Each row below holds a small network's activations on one input, seen along a few directions.
Each table varies a few parts of the input and shows all the possible inputs, shuffled.
A made-up example of a description, with smaller parts first: one of 6 places along a line, together with either a single point or one of 11 places around a ring or (one of 3 separate values, together with one of 8 places around a ring).
Shared parts are said once, and a part with two or three values counts as separate values.
In the rows, zero is written as 128.

Other details of the inputs shift rows strongly along three fixed directions, in all tables alike. That doesn't count.

Rows:
x1: [ 98 145 121 130 155 131 146 149 210 135 202]
x2: [156 193  96  63  80 122 129  90 122  85 199]
x3: [122  91 178 156 140 112 113 165  57 115  57]
x4: [ 59 142 178 111 101 143 145 113  85 116 180]
x5: [142  61 141 156 130 128 136 152 124 159  93]
x6: [142 160 123 170 157 130 139 183 177 154 126]
x7: [115 120 126 143 159 128 143 165 114 123 123]
x8: [173 134 107  85  95 144 106  65 132 124 139]
x9: [ 51 120 173 110 103 145 156 116  96 101 162]
x10: [104 154 117 128 163 166 145 134 195 144 191]
x11: [182 109 116  87  85 105 101  86  49  93  85]
x12: [121 134  91 148 177 127 145 171 173 144 125]
x13: [105  94 188 159 131 123 111 121  73 139  71]
x14: [147 108  83 156 151 128 153 183 154 180  76]
x15: [126  97 184 152 103 124 127 172  55 140  60]
x16: [223 107  82 129 127 106  96  83 177 141 103]
x17: [178 155  64 117 126 113  92  77 183 123 147]
x18: [154  94  99 179 145 147 156 144 168 172  81]
x19: [123 126 141 152 152 129 140 170 111 126 119]
x20: [219 147  62 124 135  98  97 108 157 130  79]
x21: [103 116 154 138 156 149 119 134 144 138 123]
x22: [127 128 114 142 139 160 145 154 182 184 124]
x23: [ 70 139 148 133 147 141 148 121 154 104 168]
x24: [ 52 113 159 111 104 138 135 130  84 110 172]
x25: [ 96  69 168 155 132 118 101 136  72 130  68]
x26: [134 127 149  90  90 109  96  45  94  79 108]
x27: [211 124  73 144 133 122 110  70 177 135  85]
x28: [148  91 123 174 159 117 130 170 190 185  82]
x29: [ 94 186  98 121 155 129 161 176 186 136 182]
x30: [ 89 106 159 118 115 124 143 165  59 118 105]
x31: [215 140 116 128 109 108  91  97 110 115  86]
x32: [126 110 114 150 136 133 155 171 192 180 138]
x33: [ 68 155 124 105 148 127 152 156 140 114 174]
x34: [108 127 152 162 152 134 126 127 132 140 125]
x35: [151 213 122  75  85 110 109  90 142  90 185]
x36: [126 159 142  71  71 130 114  39  79  81 193]
x37: [135 153 103 153 137 134 162 197 165 172 122]
x38: [196 110  85 110 129 104  96  86 103 108  78]
x39: [107  57 161 162 143 128 106 130  65 121  80]
x40: [ 81 134 115 108 136 143 167 158 120 117 179]
x41: [168 223  75  79 106 108 121 103 185 109 187]
x42: [ 47 138 190  92 126 150 126 117 110 104 176]
x43: [115 120 148 163 153 141 133 123 125 141 132]
x44: [173  80 120 109  82 114  83  64  57 106  84]
x45: [ 79 150 177 110 101 143 153 154  78  98 184]
Each input here is: one of 5 places around a ring, together with either one of 4 places along a line or one of 5 separate values.
Q: Changing only the place on the ring of 5 turns x33 into x40. The same change can be made to x35. Which row results?
A: x45
Q: Change only the choice among 5 separate values in x8. List by row number the other rows that result.
A: x5, x18, x36, x44
Q: Start at x14 and move only the place on the line of 4, one step at a time. The first step leads to x30. Which rows follow, in order?
A: x37, x15
Q: Change only the place on the ring of 5 in x16. List by row number the other rows that result.
A: x1, x5, x28, x32
Q: Change only the choice among 5 separate values in x28. List by row number the other rows that result.
A: x13, x25, x26, x42

Rows:
x46: [158 123 113 104 105 123 106  52 107 100 134]
x47: [168 136  92  93  65 131 127  85 153 148 134]
x48: [ 97 136 146  59 101 129 111  87 102  76 188]
x49: [ 96 160 110 145 161 164 168 161 190 151 169]
x50: [174 141  82 132 138 120 131 156 167 143 132]
x51: [133 170 117 106 123 128 122 100 174 116 158]
x52: [152 100 113 203 166 148 136 148 158 183  76]
x53: [ 75 129 153 110 137 135 145 164 115 123 165]
x54: [164 143 123 133 127 127 113 132 137 153 106]
x55: [ 77 104 157 130 142 143 140 138 127 124 172]
x56: [140 191  76  94 124 111 129 113 193 123 180]
x57: [185 108 143 135 116 115 106 130  86 124  70]
x58: [101 163 124 143 153 160 148 164 197 162 177]
x59: [ 92 132 110 147 116 156 183 150 195 177 193]
x60: [134 144 142  94 109 134 115  71 131  98 182]
x61: [187  99 134 130 112 107 101 126  82 124  66]
x62: [102 110 155 118 124 127 132 130  64 112 107]
x63: [129 136 134  91 108 129 114  73 130  99 184]
x64: [148 117  95 130 135 134 123 121 141 140 101]
x65: [150  90 134 123 113 110 111 121  43  97  73]
x66: [142 147 102 134 132 128 144 145 129 125 136]
x67: [ 82  73 169 153 155 145 137 182 109 150  98]
x68: [ 87 119 159 101 121 107 120 126  82  94 128]
x69: [ 35 107 179 123 140 130 141 129 104  91 182]
x70: [120  66 152 156 146 116 111 149 103 139  46]
x71: [185  92  87 135 132 122 105 108 125 143  55]
x72: [140 167  95 134 147 142 154 145 169 150 142]
x73: [150 150 121 100 101 134 101  69 108 106 127]
x74: [ 76  80 166 163 156 131 133 176 115 143  84]
x75: [113 105 141 200 176 157 149 181 179 189 120]
x76: [171 152  71  93 117 115 118  94 135 117 130]
x77: [ 44 148 179 120 131 149 152 149  76 107 170]
x78: [142 101 102 176 165 146 144 167 162 178  74]
x79: [155 100 120 173 146 106 124 174 125 149  59]
x80: [ 85 127 129 147 153 131 144 139 171 133 167]
x81: [181 161  71 103 108 114 120 102 131 108 140]
x82: [114 160 133  91 112 109 121 106 124 100 156]
x83: [180 146  87  90  62 118 128  91 138 148 127]
x84: [186 108  96 162 141 111 107 103 174 157  78]
x85: [135 127 140  65  96 109 100  87  75  84 141]
x86: [175 156 114  99  97 117 114  87  90  90 126]
x87: [161 146  83 142 142 106 131 152 171 136 120]
x88: [196 122 105 146 122  94 105 125 126 133  62]
x89: [ 58  75 195 171 155 156 154 154  74 126 115]
x90: [104 187 117 155 149 132 155 177 186 142 179]
x91: [177 157 129 100  91 114  95  92  96 101 133]
x92: [129 160 142  86 111 129 124 109 119 107 164]
x93: [118 132 158 130 112 129 124 127  57 100 118]
x94: [109 183 115 147 152 132 163 177 189 136 179]
x95: [110 100 168 103 114 131 110 113  86 109 120]
x96: [104  75 165 124 130 129 116 114  86 110 126]
x97: [105 147 123 128 141 134 152 178 147 128 176]
x98: [ 61 126 169 111  80 139 171 161  80 119 178]
x99: [141 118 140 176 149 119 120 163 132 168  58]
x100: [133  94 166 161 142 114 120 155  94 144  44]
x101: [133 145 103 136 144 127 130 134 191 147 130]
x102: [146  63 113 182 162 134 131 141 125 161  63]
x103: [177 167  91 132 121 118 102  70 190 133 146]
x104: [190 169  77  94 116 116 114 102 175 137 145]
x105: [ 88 140  98 152 164 155 167 150 189 148 189]
x106: [ 46 129 160 108 133 139 155 153  78 102 168]
x107: [170  94 149 127 120 128  97 108 103 134  64]
x108: [ 92 112 182 127 122 125 118  95  94  95 137]
x109: [ 85 128 181 119 115 128 108 109  90 102 126]
Q: What do these inputs look like to the network?
A: one of 4 places along a line, together with either a single point or (one of 3 separate values, together with one of 5 places along a line)
Q: Changing only the place on the line of 4 turns x74 into x80. The same change can be made to x78. Which row results?
A: x46
Q: Changing only the place on the line of 4 turns x49 into x86. The same change can be made to x47. Which row results?
A: x98
Q: Change only the place on the line of 4 in x88. List by row number the other rows that result.
A: x82, x84, x101
Q: Start at x93 and move only the place on the line of 5, one step at a time. The first step leads to x86. Which rows follow, in order?
A: x66, x81, x65

Rows:
x110: [ 77 106 189  70  76 120 123  89  36  62 183]
x111: [ 72 144 187  87  79 138 122  60  54  63 199]
x112: [238 100  80 114  95 120  87  55 112 144  51]
x113: [ 41  92 180  57 110 120  94  50  72  49 192]
x114: [ 85 116 143 124 129 140 157 143 138 132 155]
x115: [ 69 117 209  90  86 131 122  87  47  60 185]
x116: [107  39 164 188 151 120 138 203  59 152  39]
x117: [109  63 189 214 165 135 127 172  66 155  35]
x118: [109  72 200 182 149 130 120 196  54 160  27]
x119: [237 113  65 107 101  91  86  77 124 118  81]
x120: [ 71 181 152 126 136 132 153 162 147 113 213]
x121: [112 107 109 123 145 136 117  93 205 151 165]
x122: [ 68 170 152 124 112 144 161 157 148 127 214]
x123: [101 126  98 163 160 133 168 209 176 177 113]
x124: [144 139  95 132 117 127 147 142 166 152 156]
x125: [140 186  50  99 139 130 152 122 227 127 202]
x126: [133 149 120 134 129 157 139 121 163 149 153]
x127: [129 116 157 127  98 130 112  84  89 120  93]
x128: [ 90  83 174 166 150 113 131 193  70 138  45]
x129: [ 62 162 131 105 114 140 169 157 156 136 199]
x130: [108  43 201 194 141 132 133 189  69 157  50]
x131: [140 128 155 117 112 114  98  80  86  99  93]
x132: [ 92 152 136 166 174 137 161 202 193 163 145]
x133: [246 137  97 116 101  87  70  66 125 116  76]
x134: [ 50 142 191  60 103 109 118 105  47  38 183]
x135: [141 187  59  88 117 118 142 123 195 124 185]
x136: [109 111 109 189 159 156 172 172 170 183 132]
x137: [146 186  51  98 132 148 143 101 189 129 196]
x138: [111 103 115 181 164 167 167 180 159 193 107]
x139: [115 111 141 177 154 145 154 177 174 173 105]
x140: [246 114  84 111 121 100  72  71 114 115  45]
x141: [131 167  86 132 164 144 144 141 179 134 162]
x142: [110  99 169 114 135 116  73  59 129 102 127]
x143: [109 113 115 156 151 139 166 189 181 177 126]
x144: [ 56 161 206  61  83 110 111  93  44  48 181]
x145: [128 157  70 131 144 139 156 128 183 130 189]
x146: [245 111  84 125 118  88  75  68 115 107  55]
x147: [ 90 120 101 172 170 148 169 180 167 166 119]
x148: [101  91 154 108 143 111  82  72 119  90 127]
x149: [109 128 122 168 179 137 154 216 154 165 109]
x150: [116 161  98 141 155 131 143 136 166 132 137]
x151: [ 86 165 156 110 143 142 140 155 138 114 191]
x152: [120 126 138 169 142 151 152 194 157 187 107]
x153: [153 201  81  97 120 147 143 123 223 144 216]
x154: [116 120 139 164 156 160 154 175 170 169 134]
x155: [ 92  55 180 166 135 142 146 195  64 170  56]
x156: [111  57 196 180 136 140 130 192  66 170  35]
x157: [229 142  93 110  74  99  85  72 139 145  59]
x158: [238 119 106 135 114  96  76  70 122 120  62]
x159: [ 82 151 117 112 123 129 155 155 128 113 193]
x160: [ 63 127 163  63 101 140 127  85  45  56 189]
x161: [ 93 147 137 130 141 119 143 163 120 107 165]
x162: [ 69 126 174  53  82 124 118 103  23  59 169]
x163: [106 112 106 154 173 148 165 208 166 166 135]
x164: [125 144  97 129 122 141 149 113 165 150 143]
x165: [211 126  74 109  93 114 103  57 146 138  85]
x166: [135 115 146 105 122 104 103  98  83  82  98]
x167: [149  96 143  92  96 125 110 102  78 115 111]
x168: [142 171 118 129 140 132 129 154 165 147 144]
x169: [228 151  96 117  97  88  77  83 134 136  49]
x170: [ 81 173 140 126 117 144 162 156 166 130 220]
x171: [126 142 151 123 118 121 107  87  98 107 107]
x172: [ 92  70 190 177 142 135 142 190 102 161  64]
x173: [113  87 185 166 161 138 123 168  90 139  75]
x174: [133 155 115 142 131 160 141 122 167 158 148]
x175: [240 119  74 102  85 109  91  79 128 150  66]
x176: [136 167  96 124 147 128 137 163 161 140 143]
x177: [224 153  72 114 106  88  87  88 132 117  91]
x178: [ 64 139 189  65  99 108 114  97  35  29 200]
x179: [148 180  49  99 127 129 142  98 201 124 180]
x180: [141 144  80 122 140 134 145 162 164 150 142]
x181: [142 161 115 140 151 146 129 127 164 142 142]
x182: [133 102 134  92 105 105 110 108  79  95 103]
x183: [ 97 127 135 179 155 155 163 171 179 175 123]
x184: [116  68 194 199 147 118 122 193  60 157  29]
x185: [ 95  54 178 162 127 125 141 180  70 158  47]
x186: [ 47 169 179  49  92 108 122 101  57  37 203]
x187: [132 134 161 109 116 111 104  95 102  94 116]
x188: [112 122 129 191 156 156 163 169 174 173 137]
x189: [143 132  98 123 135 148 149 135 174 153 155]
x190: [128 149  99 150 159 130 142 139 160 123 154]
x191: [153 165  66 126 123 141 152 104 202 146 193]
x192: [130 162  91 129 150 125 138 126 172 123 142]
x193: [138 164 113 124 111 127 138 136 179 150 144]
x194: [224 157  87 120 115 121  82  58 136 132  84]
x195: [223 105  69 133 109 107  91  66 108 126  61]
x196: [143 106 145 124 128 124  98  98  56 102  73]
x197: [ 84 140 131 127 117 138 163 159 139 139 186]
x198: [242  97  73 106 110 107  81  71 112 124  50]
x199: [ 85  14 206 193 162 138 100 142 108 166  40]
x200: [212 148  74 123 117 103  91  61 127 107  98]
x201: [154 165  72 115 123 136 151 110 206 138 204]
x202: [130 142  83 131 148 132 153 142 178 127 180]
x203: [ 71 147 182  47 101 119 111  96  42  37 196]
x204: [ 82 146 157 151 150 142 147 143 130 117 173]
Q: What do these inputs look like to the network?
A: one of 5 places around a ring, together with either a single point or (one of 3 separate values, together with one of 6 places along a line)
Q: Changing only the place on the ring of 5 turns x153 into x163. The same change can be made to x154. Which row results?
A: x198
Q: Changing only the place on the ring of 5 turns x145 into x191. The same change can be made to x159. Which row results?
A: x197
Q: Start at x150 and move only the place on the line of 6, one step at a time. The first step leads to x192. Which rows follow, in order?
A: x166, x134, x186, x128
Q: Change only the place on the ring of 5 in x119. List by row number the other rows that result.
A: x110, x130, x133, x178
Q: Change only the choice among 3 separate values in x125. List by row number the other rows that result.
A: x198, x202
Q: Change only the place on the line of 6 in x204. List by row number the other rows that result.
A: x117, x120, x133, x158, x184
Q: Change only the place on the ring of 5 in x149. List by row number the other rows that result.
A: x156, x168, x175, x180
Q: Change only the choice among 3 separate values in x176. List by row number the other rows that result.
A: x128, x177
